Each row below holds a small network's activations on one record, seen along a few directions.
Records have a field called Diz. Each example row is followed by its value.
Other fields move the rows too, some of them a lot.
In the rows, zero is written as 500.
Strong random noise was added to every row along 13 fixed directions; ignore it. To show where, here is one row again and again, with new noise each time:
[434 631 335 461 517 410 665 490 724 383 746 517 532 462 334 736 523 739
 403 538 474 535 451 457 537 496]
[539 365 556 459 477 367 493 405 426 313 535 573 438 419 747 449 560 431
 370 455 714 610 369 395 261 382]
[661 620 468 448 600 460 465 476 650 471 683 313 464 607 380 357 316 609
 542 460 550 519 508 531 557 410]
[517 490 483 515 540 555 582 472 411 551 338 439 443 558 549 321 565 497
 406 431 524 425 477 443 589 566]
[589 507 537 494 469 537 741 556 436 366 506 533 390 542 478 517 570 556
 474 197 586 468 312 582 723 389]
[597 316 415 519 436 474 439 558 543 508 502 474 509 406 617 502 610 438
 421 605 598 533 423 506 348 574]
[525 519 675 508 368 679 376 544 275 584 199 505 478 352 558 261 332 320
 524 383 464 508 527 542 464 519]
[418 414 813 371 816 512 402 188 305 385 210 547 505 529 572 392 371 443
 479 361 563 628 309 604 564 428]
[485 756 311 476 319 553 694 627 423 674 387 501 428 291 400 326 444 653
 406 423 297 392 741 351 431 754]
[536 520 491 569 418 584 461 361 558 324 275 517 614 366 278 575 216 384
 446 461 569 514 403 719 669 470]
[367 419 441 444 393 558 318 347 485 532 536 352 678 503 564 573 536 369
 551 667 436 471 679 380 395 734]
[696 570 549 491 581 489 515 514 438 509 447 458 395 406 474 489 391 589
 628 519 491 552 543 573 318 574]
[274 615 709 395 341 608 487 629 416 402 393 548 411 398 337 379 383 522
 584 351 433 575 415 486 487 408]
[229 388 500 396 486 510 482 623 548 554 608 470 486 533 590 510 802 579
 421 588 450 535 404 307 421 597]
[530 473 750 532 515 715 376 423 231 616 322 574 608 401 691 651 469 330
 596 463 395 546 521 584 494 535]

[297 462 745 359 692 587 339 533 561 565 539 462 530 434 542 616 486 522
 513 419 380 632 324 580 574 592] -> d4
[518 386 367 608 538 411 641 584 682 375 321 649 452 491 341 518 567 563
 301 583 666 503 216 641 619 347] -> d2
[619 403 639 486 624 439 320 666 536 495 393 578 375 271 623 451 354 452
 493 488 597 695 334 647 243 497] -> d5
[591 546 475 615 576 529 529 527 524 504 521 474 479 471 610 700 482 478
 488 455 539 476 494 525 548 591] -> d7
[706 559 575 671 661 537 328 798 669 622 558 454 369 458 669 511 382 466
 452 520 592 574 372 598 442 401] -> d5
[654 678 377 527 393 634 470 478 464 705 474 308 577 458 342 419 285 485
 623 520 305 406 798 560 615 701] -> d9
[695 431 190 647 622 374 786 623 779 460 522 488 395 593 289 570 675 740
 364 650 635 438 290 629 634 492] -> d2
[315 249 645 221 482 507 262 343 460 410 532 399 621 595 411 352 477 391
 616 431 515 580 419 590 552 473] -> d1
[527 468 417 487 461 498 456 721 698 514 538 537 495 260 396 407 388 567
 311 381 516 587 294 653 607 495] -> d8
[714 167 382 258 455 314 728 588 537 418 503 636 432 545 193 233 675 713
 551 428 578 535 219 782 555 227] -> d9
[525 600 548 633 592 591 529 752 549 641 566 335 345 688 411 536 679 661
 766 710 432 448 553 439 443 531] -> d8
[489 450 408 427 528 501 581 442 435 596 335 578 561 414 511 441 525 504
 359 382 438 465 500 571 624 623] -> d1
[432 625 530 454 452 482 583 507 470 399 396 495 395 479 343 355 411 575
 546 470 503 496 507 457 442 460] -> d4
[376 692 577 662 427 590 440 792 540 540 404 557 344 460 536 535 505 477
 500 573 449 451 524 384 396 517] -> d3
[480 508 512 423 450 524 582 623 463 603 556 621 488 479 510 392 568 550
 437 357 447 500 444 496 605 365] -> d6
[716 518 521 623 351 520 544 621 573 285 669 398 408 512 449 593 376 417
 598 296 690 502 356 626 595 307] -> d7
[295 479 370 369 249 383 543 219 498 172 666 392 561 614 410 509 472 400
 584 414 600 393 663 320 512 590] -> d6
[797 450 361 630 584 457 503 532 620 599 332 565 521 347 496 519 408 448
 387 590 521 470 504 717 489 609] -> d3

Which value of Diz does each new row have?
[416 579 704 514 478 554 502 625 456 431 460 491 322 662 319 382 501 556
 746 580 529 500 445 461 456 300] -> d6
[648 483 485 358 476 386 658 334 285 540 510 589 465 567 631 264 590 558
 537 427 501 483 632 402 373 385] -> d4
[585 582 212 417 327 345 669 503 659 362 760 330 443 461 316 371 428 634
 409 382 581 464 555 419 521 545] -> d9
[579 528 431 484 519 446 544 425 371 592 176 584 446 342 521 227 424 509
 386 550 490 477 582 488 337 582] -> d4
[393 625 461 734 291 593 675 648 519 327 197 692 419 470 285 638 516 451
 487 568 541 371 438 537 588 455] -> d3
[431 542 396 547 249 559 575 485 439 473 577 379 516 572 503 470 572 455
 518 522 478 391 635 311 519 573] -> d9
[814 390 479 508 485 523 325 375 454 690 667 441 690 806 699 272 521 279
 564 539 550 405 671 512 594 229] -> d3
[527 658 517 455 515 596 566 381 417 576 495 451 566 558 297 492 354 559
 660 446 343 438 671 557 654 513] -> d6
[385 541 575 568 679 522 479 257 453 429 469 475 521 588 770 506 509 419
 253 468 616 510 454 318 557 451] -> d4
